Each row below holds a small network's activations on one input, seen along a few directions.
Each table varies a few parts of the input and shows all the possible inputs, shuffled.
A made-up example of a description, with smaller parts first: one of 8 places around a ring, together with either a single point or one of 9 places around a ring or (one of 3 separate values, together with one of 6 places along a line).
Shared parts are said once, and a part with two or three values counts as separate values.

A family of inputs:
x1: +2.16,+0.27,+2.76,+1.26,-1.74,-1.78,+0.86,-3.22,-4.34,-2.45,+2.23,-1.25,+1.73
x2: -1.60,-0.11,+2.08,-1.73,-1.27,-2.58,+2.36,+0.97,+0.47,+2.29,-0.15,+1.38,-3.34
x3: -0.22,+0.17,+1.69,-1.47,-2.53,-2.82,-0.46,-4.29,-2.57,-3.02,+2.21,-2.14,+0.67
x4: -1.49,-1.27,-0.96,+3.15,+0.60,+1.08,+1.59,-0.49,+2.56,+1.28,-1.17,+0.43,-2.42
x5: +1.68,+0.82,+1.64,-2.69,-0.10,-2.04,-0.08,+2.38,-1.50,-0.37,+2.67,-3.72,-1.52
x6: -2.82,-2.62,-1.00,+0.79,-0.02,+0.06,+1.46,+1.16,+2.34,+2.27,-1.81,-1.59,-0.49
x7: +0.51,+1.03,+1.94,+0.28,-0.76,-2.53,+2.41,-0.68,+1.60,+1.98,-0.02,+2.15,-3.80
x8: +1.79,+1.79,+2.75,-0.21,+0.60,-0.25,-0.30,-0.16,-2.23,-0.83,+2.78,-0.77,-2.59
x9: +2.03,+4.43,-5.82,-2.27,-0.71,+6.71,-0.19,-0.43,-1.93,-1.54,-0.62,+4.51,+6.95
x10: -1.68,-3.87,+0.50,+2.86,+3.17,-1.23,-3.64,+2.32,+3.39,+1.24,-3.50,-2.09,-1.19
x11: -0.11,-3.10,+1.14,+5.56,+3.69,+0.23,-2.77,+1.55,+2.27,+1.57,-2.96,+0.64,-1.74
x12: -0.24,+2.47,-6.72,-5.53,-0.94,+5.14,-1.25,+0.88,-0.06,-2.43,+0.35,+2.45,+7.73
- What do these inputs look like to the network? => one of 2 separate values, together with either a single point or one of 5 places along a line
- Changing only the choice among 2 separate values turns x3 into x1. The same change can be made to x6. Which row results? => x4

A family of inputs:
x13: +0.57,-0.01,+6.72,+0.92,-2.00,-4.96,+1.16,-2.72,-2.89,+0.45,+1.93,-2.32,-2.73
x14: +0.65,+0.37,-1.69,-2.50,-0.66,+1.73,+1.09,-2.74,-2.60,-1.85,+1.72,+3.00,+3.54
x15: +1.18,+0.16,-0.43,+1.59,-1.59,+0.17,-1.05,-0.35,-1.45,-3.79,+1.98,-1.31,+2.65
x16: -0.02,-2.45,-0.60,+4.08,+3.04,-0.87,-0.35,+1.32,+5.35,+3.95,-4.71,-1.72,-2.06
x17: -0.59,-1.24,+4.89,+0.73,+0.37,-3.55,+3.53,+1.41,+0.66,+1.78,+0.71,-0.93,-6.06
x18: +0.59,+0.61,-4.19,-1.25,+0.52,+2.91,+0.21,+0.48,-0.28,-1.80,-0.72,+3.73,+3.80
x19: +1.83,+4.73,-2.04,-5.03,-1.40,+3.41,+1.63,-0.27,-1.98,-0.65,+3.02,+3.28,+3.04
x20: -3.59,-2.58,+0.38,+1.82,+2.63,-1.38,+0.77,+3.76,+5.66,+4.85,-4.67,-1.14,-5.25
x21: +0.25,+1.58,+1.07,-3.96,-2.76,-0.22,+1.59,-3.70,-4.99,-3.05,+3.45,+1.49,+4.17
x22: +0.38,+3.05,-8.20,-3.54,+0.48,+5.34,-0.85,+1.28,+2.65,+3.28,-1.92,+2.74,+2.88
x23: +0.03,-2.08,-2.63,+3.79,+3.43,+1.20,-2.60,+3.44,+3.24,+0.19,-3.91,-1.78,-0.87
x24: +0.43,+0.34,-7.36,-0.14,+1.25,+3.78,-0.34,+1.88,+1.92,-0.17,-3.44,+2.63,+3.98
x25: -0.95,-0.53,-1.69,+2.90,-0.37,+2.79,-2.04,-0.26,-0.17,-1.95,-1.53,-0.57,+2.53
x26: -0.94,+0.23,+7.35,-0.53,-2.00,-5.33,+4.00,+0.29,-2.15,+0.49,+2.28,-2.39,-5.89
x27: +0.81,-1.39,+2.93,+1.03,-0.74,-4.71,-0.33,-1.20,+0.87,+1.64,+0.54,-2.21,-2.86
x28: -0.63,-1.53,+2.34,+0.53,-0.09,-1.88,-2.87,-0.22,-1.71,-1.24,+0.71,-1.98,-1.21
x29: -0.45,-2.69,-0.28,+1.92,+2.32,-0.13,-3.31,+0.64,+1.08,-0.17,-0.92,-0.51,-1.62
x30: +0.34,-2.14,+2.25,+3.19,+2.04,-1.64,+0.10,-0.12,+2.63,+2.63,-2.06,-0.50,-2.56
x31: +1.24,+4.60,-0.26,-7.14,-2.90,+1.24,+1.27,-3.32,-3.47,-1.14,+5.78,+2.84,+2.59
x32: +0.07,+0.39,+3.05,+0.39,-2.76,-0.81,-0.70,-3.02,-4.36,-3.91,+3.90,-1.41,+2.89
x33: +1.83,+4.29,-5.11,-4.00,-0.76,+4.38,+1.10,+1.25,+0.21,+1.00,+0.30,+2.16,+3.27
x34: -1.38,-1.43,-5.24,+3.56,+1.44,+3.70,-3.75,+0.65,+3.11,-1.32,-3.03,+1.23,+1.61
x35: -2.28,-2.24,+3.53,+1.40,+1.55,-1.92,+2.79,+1.84,+2.92,+4.03,-2.54,-1.88,-5.10
x36: +0.61,-0.06,+5.21,+0.23,-1.04,-3.24,-1.05,-0.35,-4.23,-3.23,+3.11,-2.45,-0.72
- What do these inputs look like to the network? => one of 4 places along a line, together with one of 6 places along a line
- Changing only the place on the line of 4 turns x19 into x33. The same change can be made to x17. Which row results? => x35

A family of inputs:
x37: -3.33,-4.80,+4.73,+2.96,+1.64,-5.68,+3.11,+1.00,+5.12,+6.10,-2.50,-3.72,-8.56
x38: +0.01,+2.80,-5.66,-1.51,-1.36,+5.36,-1.06,-0.13,-0.65,-1.32,-0.83,+2.14,+4.90
x39: +0.30,+1.95,-3.24,-1.59,-0.79,+3.28,-0.28,-0.52,-0.44,-1.39,+0.37,+2.34,+3.67
x40: +1.39,+1.05,+0.78,-2.04,-1.18,-1.17,+0.65,-1.21,-2.27,-1.09,+2.63,+0.35,+0.53
x41: -2.67,-6.87,+6.03,+6.09,+1.74,-6.57,-1.32,+0.54,+1.82,+0.08,-1.78,-5.28,-5.84
x42: +0.98,+1.56,-3.71,-1.75,-0.52,+2.96,-0.23,-0.65,-1.43,-1.28,+0.21,+1.64,+3.90
x43: +0.38,-2.06,+7.49,+5.50,+3.94,-4.96,-0.99,+4.49,+4.49,+3.17,-2.52,-1.81,-9.09
x44: +0.60,+1.74,+1.84,-1.76,-1.63,-0.06,+1.05,-1.39,-2.56,-1.00,+2.64,-0.26,+0.93
x45: +0.85,+2.29,-5.63,-1.42,-0.46,+4.77,-1.13,-0.64,-0.46,-0.67,-1.15,+2.48,+5.14
x46: +0.47,+1.05,-1.41,-2.48,-0.62,+1.18,+0.19,-0.52,-1.64,-1.62,+1.68,+1.26,+2.24
x47: +1.01,+1.28,-1.22,-2.00,-0.77,+0.89,+0.02,-0.98,-1.97,-0.98,+1.25,+0.86,+2.18
- What do these inputs look like to the network? => either one of 3 separate values or (one of 2 separate values, together with one of 4 places along a line)

A family of inputs:
x48: +0.21,-0.15,+2.86,+2.32,+2.65,-1.49,+3.27,+1.37,+3.67,+4.90,-2.97,-0.53,-5.95
x49: +0.31,-1.48,+3.75,+1.26,+1.67,-1.44,-4.03,+2.38,-3.59,-2.00,+0.97,-3.12,-2.08
x50: +1.83,+1.23,-5.20,+1.93,+0.67,+5.09,-4.03,+1.04,-0.10,-1.26,-0.41,+0.76,+4.29
x51: -3.29,-4.31,+1.62,+4.06,-0.43,-3.43,+2.26,-1.51,+3.00,+3.12,-3.84,-2.44,-3.20
x52: -2.84,-0.49,-6.78,-2.67,-1.46,+3.23,-1.56,-1.11,+0.46,-0.38,-2.13,+0.93,+4.29
x53: -1.09,+0.27,-0.77,-1.99,-3.76,-0.35,+2.84,-4.62,-1.24,-2.91,+2.88,+0.62,+3.94
x54: +3.87,+3.56,+0.22,-3.84,-1.14,-0.24,+4.35,-0.64,-2.10,-0.22,+2.89,+3.53,+2.15
x55: -2.03,-2.53,+0.89,-3.17,-1.47,-5.30,-2.43,-0.39,-0.31,-0.60,+0.71,-2.67,-1.84
x56: -0.39,-2.45,+3.73,+8.00,+2.17,-0.87,-0.40,+0.95,+2.82,+0.04,-2.73,-1.67,-3.44
x57: +1.61,+2.71,-5.42,-3.66,+0.23,+4.15,+0.09,+2.61,+0.12,+3.12,-0.21,+3.92,+2.70
x58: -1.00,+1.44,+3.90,-4.33,+2.53,-0.81,-0.39,+1.88,+0.03,+0.94,+1.84,-0.83,-5.04
x59: +2.80,+2.19,+1.21,+2.09,-1.66,+1.46,+0.04,-1.95,-2.77,-4.76,+2.99,+1.51,+4.17
- What do these inputs look like to the network? => one of 3 separate values, together with one of 4 places along a line
- Changing only the place on the line of 4 turns x56 into x50. The same change can be made to x51. Which row results? => x52
- Which other rows does x58 become when the place on the line of 4 takes its other values? List them by row number. => x48, x54, x57
